These are the activations of a small network on made-up records, seen along a few directions, one row for each record.
Each row is followed by the record's values for the fields GOVI, FIGUR, VENA, GOREN, RIRAV.
Not every record has every field; a missing one is left out.
The largest differences between rows may come from other fields.
In the rows, 500 means zero.
Random noise pushes rows far along 3 fixed directions. That doesn't count. These rows show it; they differ only by the noise:
[678 433 487 590 449 486 483 441 419 634 482 545 476 371 396 633 465 368
 571 626 476 526 612 490 693 655 666]
[407 504 427 383 493 513 443 523 506 503 508 513 386 478 530 415 554 505
 549 419 564 486 522 490 482 503 462]
[426 530 526 480 561 540 521 433 629 491 533 500 452 514 512 535 588 473
 488 520 540 511 477 471 473 487 477]
[570 511 619 614 560 522 579 390 603 524 516 488 587 503 471 665 556 428
 471 634 463 512 477 469 537 523 588]
[446 511 489 458 525 523 491 468 561 508 518 507 437 488 509 502 563 476
 518 494 539 501 505 480 496 508 492]

[715 520 663 627 561 616 625 444 592 573 531 516 691 514 491 704 488 494
 373 690 399 541 465 407 580 464 612] | GOVI: rufe / GOREN: bano
[605 519 494 313 498 460 514 613 443 468 484 483 619 487 573 491 449 601
 587 404 506 449 457 435 506 497 514] | GOVI: rufe / FIGUR: buz / GOREN: votov / RIRAV: tefos
[599 428 461 584 354 434 413 590 224 556 427 483 546 468 474 420 434 501
 566 489 401 441 597 573 554 543 604] | GOVI: logud / VENA: tek / GOREN: bano
[496 433 453 703 394 446 414 497 327 548 465 487 428 467 356 473 460 397
 540 522 466 492 610 621 561 597 566] | GOVI: logud / FIGUR: buz / GOREN: noda / RIRAV: vab
[348 491 369 390 503 517 435 546 527 471 525 546 321 474 490 392 529 492
 522 370 622 525 507 499 462 499 428] | GOVI: rufe / FIGUR: tanul / GOREN: noda / RIRAV: vab
[426 536 553 566 489 517 510 477 532 456 523 463 536 581 541 447 539 525
 439 523 445 462 446 545 393 410 451] | GOVI: logud / VENA: tek / GOREN: rigut
[371 492 481 513 530 448 513 460 560 435 497 486 443 534 481 489 526 486
 542 435 573 514 506 532 450 522 434] | GOVI: logud / FIGUR: tanul / GOREN: noda / RIRAV: tefos
[385 541 628 584 631 503 628 360 725 436 533 455 552 578 488 621 575 469
 447 531 560 535 445 502 433 494 426] | GOVI: logud / FIGUR: tanul / GOREN: noda / RIRAV: tefos
[337 436 282 417 337 424 287 648 214 511 433 508 292 461 495 190 473 529
 606 293 543 447 625 624 471 537 446] | GOVI: logud / FIGUR: buz / VENA: tek / GOREN: bano / RIRAV: vab
[399 534 589 513 612 410 579 389 625 391 494 458 672 536 537 593 535 500
 628 437 585 519 442 533 487 592 534] | GOVI: logud / FIGUR: tanul / VENA: tek / GOREN: noda / RIRAV: tefos
[419 488 463 483 394 482 407 662 299 445 450 434 520 585 568 282 520 611
 502 359 427 396 507 567 366 379 450] | GOVI: logud / GOREN: bano
[614 555 535 474 512 613 529 520 591 537 561 521 485 528 493 547 519 537
 391 593 455 496 452 411 476 408 462] | GOVI: rufe / GOREN: votov
[523 582 623 558 573 580 592 402 698 478 569 495 571 581 532 590 557 515
 373 637 452 508 396 457 423 402 457] | GOVI: rufe / VENA: tek / GOREN: rigut
[599 476 438 579 477 592 458 419 551 641 535 578 287 418 365 593 506 396
 465 661 504 581 617 455 638 574 519] | GOVI: rufe / GOREN: bano
[658 494 565 587 514 552 561 458 538 555 516 537 576 495 483 630 481 488
 432 648 423 534 492 432 556 485 586] | GOVI: rufe / VENA: tek / GOREN: bano
[397 548 440 425 545 588 469 446 656 517 555 547 302 515 498 464 573 511
 448 521 567 550 507 452 463 462 382] | GOVI: rufe / VENA: tek / GOREN: bano
[553 525 558 560 599 640 587 396 708 574 566 575 445 489 453 649 540 443
 337 654 524 600 482 401 550 475 502] | GOVI: rufe / FIGUR: tanul / GOREN: bano / RIRAV: vab
[364 519 476 462 520 568 517 471 626 485 547 512 345 533 543 420 545 495
 361 513 525 518 461 503 394 375 338] | GOVI: logud / VENA: nafu / GOREN: rigut
[550 497 622 648 463 442 532 569 351 428 439 435 771 611 562 464 489 581
 432 501 354 423 422 555 387 401 586] | GOVI: logud / FIGUR: buz / VENA: nafu / GOREN: bano / RIRAV: vab
[565 463 460 469 425 394 482 523 368 506 461 520 575 464 526 461 426 519
 617 454 501 471 540 537 541 585 563] | GOVI: logud / FIGUR: tanul / VENA: tek / GOREN: rigut / RIRAV: tefos
[602 433 347 382 461 514 420 541 418 602 475 589 334 337 464 506 411 449
 564 516 538 574 602 450 685 593 554] | GOVI: rufe / VENA: nafu / GOREN: bano
[726 533 564 427 515 601 594 547 565 561 556 550 602 489 544 591 464 551
 363 606 440 497 418 368 505 405 524] | GOVI: rufe / VENA: nafu / GOREN: votov
[639 578 611 490 548 585 588 493 625 502 561 502 618 558 533 596 515 560
 383 616 430 484 393 405 450 398 494] | GOVI: rufe / VENA: tek / GOREN: votov
[494 516 518 460 532 471 538 485 544 479 506 494 544 513 497 536 490 522
 560 455 555 503 503 484 512 553 487] | GOVI: rufe / FIGUR: buz / GOREN: noda / RIRAV: tefos
[703 513 454 529 533 612 509 345 676 689 589 624 273 351 327 722 475 344
 445 766 538 624 579 392 712 634 536] | GOVI: rufe / VENA: nafu / GOREN: votov
[584 432 538 684 370 433 450 563 254 533 431 426 578 514 443 467 495 466
 519 526 365 406 568 592 491 503 597] | GOVI: logud / GOREN: bano
[490 479 463 488 424 527 437 601 360 526 479 494 500 514 523 385 485 554
 507 432 462 461 549 520 493 466 515] | GOVI: logud / GOREN: bano
[565 504 521 422 573 475 591 393 639 530 524 553 518 430 512 636 472 450
 540 561 575 556 492 437 592 595 524] | GOVI: rufe / FIGUR: buz / VENA: nafu / GOREN: rigut / RIRAV: tefos
[480 542 498 539 566 627 506 415 665 567 556 559 349 500 436 553 554 460
 363 610 537 585 511 448 520 482 437] | GOVI: rufe / FIGUR: tanul / GOREN: bano / RIRAV: vab
[501 459 555 713 478 426 517 436 440 493 480 474 572 498 414 569 483 401
 502 564 458 496 508 588 513 565 597] | GOVI: logud / FIGUR: buz / VENA: nafu / GOREN: noda / RIRAV: vab
[415 522 374 437 457 600 414 522 557 537 569 542 234 485 448 395 520 485
 459 483 557 522 540 500 479 458 360] | GOVI: rufe / GOREN: vogi
[321 485 504 583 445 416 468 566 386 387 468 427 543 600 528 342 518 532
 486 376 471 420 455 622 331 420 453] | GOVI: logud / FIGUR: buz / VENA: tek / GOREN: noda / RIRAV: vab
[422 523 430 391 534 475 475 485 565 468 511 521 424 493 491 481 499 529
 613 407 614 532 528 486 521 578 442] | GOVI: rufe / FIGUR: buz / GOREN: noda / RIRAV: tefos
[644 460 405 435 428 558 463 530 441 644 519 603 377 399 463 496 462 477
 483 557 515 530 592 431 603 549 541] | GOVI: rufe / VENA: nafu / GOREN: bano
[500 474 560 628 403 384 472 556 294 452 434 410 655 543 517 404 496 497
 497 465 400 386 470 638 400 469 546] | GOVI: logud / FIGUR: buz / VENA: nafu / GOREN: rigut / RIRAV: vab
[577 406 390 507 412 386 403 518 289 577 413 518 441 376 419 499 421 438
 694 461 524 515 667 551 678 701 610] | GOVI: logud / FIGUR: tanul / GOREN: bano / RIRAV: tefos
[462 497 420 340 410 538 420 699 347 494 478 480 446 538 591 274 505 627
 460 347 474 415 504 490 394 362 403] | GOVI: rufe / GOREN: bano
[575 444 500 637 435 516 479 524 392 543 472 502 494 499 453 516 463 473
 460 576 401 503 555 516 542 477 564] | GOVI: logud / GOREN: bano
[648 468 515 459 413 465 498 644 293 520 448 513 687 493 571 423 452 576
 493 435 442 424 486 493 484 470 607] | GOVI: rufe / FIGUR: tanul / VENA: tek / GOREN: bano / RIRAV: vab
[469 520 426 367 503 565 471 540 543 511 532 563 417 502 556 431 516 567
 493 457 541 521 497 429 481 455 462] | GOVI: rufe / VENA: tek / GOREN: bano
[467 546 520 464 478 467 476 547 452 448 493 472 579 551 558 398 516 558
 478 449 477 435 426 541 398 446 477] | GOVI: rufe / FIGUR: tanul / VENA: tek / GOREN: rigut / RIRAV: vab
[290 503 419 450 560 420 468 391 606 452 503 503 336 469 457 486 528 436
 626 414 658 556 544 558 518 630 415] | GOVI: logud / FIGUR: tanul / VENA: tek / GOREN: noda / RIRAV: tefos
[422 533 565 511 479 476 503 556 443 406 491 424 655 598 609 396 512 588
 485 435 418 418 409 558 366 384 481] | GOVI: logud / VENA: tek / GOREN: rigut
[530 417 433 683 375 403 406 490 281 566 451 504 453 425 361 477 419 385
 589 520 474 496 628 633 610 657 609] | GOVI: logud / FIGUR: buz / VENA: tek / GOREN: noda / RIRAV: vab
[282 558 468 320 570 467 513 492 619 409 519 491 460 554 586 383 553 582
 545 320 655 497 458 512 384 496 342] | GOVI: logud / FIGUR: tanul / VENA: nafu / GOREN: noda / RIRAV: tefos
[588 480 635 739 425 415 528 503 331 472 448 423 757 563 495 514 461 484
 466 572 338 417 462 615 457 480 624] | GOVI: logud / FIGUR: buz / VENA: tek / GOREN: rigut / RIRAV: vab

Which values does each new row have?
[386 530 565 529 540 403 521 480 507 387 471 426 634 588 522 490 544 541
 602 395 532 453 461 556 419 534 499] | GOVI: logud / FIGUR: tanul / GOREN: noda / RIRAV: tefos
[768 508 465 354 422 554 487 641 376 605 510 559 561 432 529 483 390 580
 461 531 439 470 502 406 580 480 549] | GOVI: rufe / VENA: nafu / GOREN: votov
[397 493 593 714 510 491 534 460 505 452 495 425 542 581 443 513 534 446
 407 529 449 480 475 593 416 450 479] | GOVI: logud / FIGUR: buz / GOREN: noda / RIRAV: vab
[630 512 622 557 501 538 586 497 513 544 503 485 621 532 520 565 527 510
 377 596 427 460 466 462 464 432 526] | GOVI: rufe / VENA: nafu / GOREN: bano
[351 521 508 438 546 432 489 505 511 400 459 444 547 565 565 437 558 566
 597 367 550 474 483 527 424 503 456] | GOVI: logud / FIGUR: tanul / GOREN: bano / RIRAV: tefos
[605 485 512 572 476 582 506 482 509 602 519 529 419 475 431 561 503 452
 409 624 453 522 557 458 559 489 512] | GOVI: rufe / GOREN: bano
[684 454 633 679 501 478 576 494 424 520 453 469 705 487 465 653 492 425
 440 620 385 475 469 496 551 499 676] | GOVI: rufe / FIGUR: tanul / GOREN: bano / RIRAV: vab
[588 532 536 389 560 497 563 502 587 487 518 496 557 484 521 596 489 526
 529 508 526 499 452 418 524 510 495] | GOVI: rufe / FIGUR: buz / GOREN: votov / RIRAV: tefos
[504 557 510 413 535 590 512 549 600 480 545 482 429 542 526 483 536 549
 380 526 475 484 422 433 414 357 382] | GOVI: rufe / GOREN: votov
[571 502 590 541 460 488 512 604 380 460 458 416 668 575 557 466 524 575
 457 485 375 401 447 507 405 383 531] | GOVI: rufe / GOREN: bano
[642 459 534 540 390 437 482 616 248 522 431 452 680 487 548 432 392 538
 491 499 356 419 499 562 519 471 584] | GOVI: logud / VENA: nafu / GOREN: rigut
[375 489 358 432 545 495 416 400 585 538 504 563 256 419 426 509 516 441
 640 464 648 610 622 496 625 665 461] | GOVI: logud / FIGUR: tanul / GOREN: bano / RIRAV: tefos
[228 501 477 581 480 455 432 525 461 395 489 412 413 589 479 345 578 488
 495 368 524 444 483 631 337 440 393] | GOVI: logud / FIGUR: buz / GOREN: noda / RIRAV: vab
[364 525 503 403 606 479 556 460 659 400 523 490 500 529 541 539 533 522
 568 404 609 532 445 467 463 507 440] | GOVI: rufe / FIGUR: buz / GOREN: noda / RIRAV: tefos
[573 500 503 395 509 478 516 560 446 498 465 507 616 496 561 500 454 589
 576 431 509 496 514 450 548 533 541] | GOVI: rufe / FIGUR: buz / GOREN: bano / RIRAV: tefos
[580 503 529 540 568 612 541 423 628 578 535 539 442 446 453 642 497 438
 422 641 490 591 521 429 613 508 520] | GOVI: rufe / GOREN: bano
[456 501 376 420 490 595 467 438 634 580 582 599 211 431 464 477 515 433
 444 567 576 569 542 452 531 495 400] | GOVI: rufe / VENA: tek / GOREN: rigut
[834 464 647 753 497 566 595 416 485 647 492 524 639 452 381 774 429 401
 388 801 338 551 551 440 687 550 688] | GOVI: rufe / GOREN: bano
[570 492 583 520 498 376 542 551 389 423 435 421 745 536 526 544 452 549
 615 429 458 434 468 530 499 547 586] | GOVI: rufe / FIGUR: buz / GOREN: noda / RIRAV: tefos
[463 399 259 390 362 458 324 615 269 577 439 553 220 371 464 313 423 468
 583 402 534 514 653 548 590 560 470] | GOVI: logud / VENA: nafu / GOREN: bano
[617 460 569 732 505 498 523 363 509 589 483 502 496 447 378 679 493 363
 466 713 423 556 568 525 624 589 609] | GOVI: logud / VENA: nafu / GOREN: bano
[515 433 315 338 382 411 391 637 292 523 457 542 402 418 490 359 410 537
 683 318 580 472 610 517 568 608 507] | GOVI: rufe / FIGUR: buz / GOREN: noda / RIRAV: tefos
[608 519 511 386 505 556 513 599 488 504 513 490 551 482 546 513 475 547
 469 496 457 470 444 423 509 423 509] | GOVI: rufe / GOREN: votov
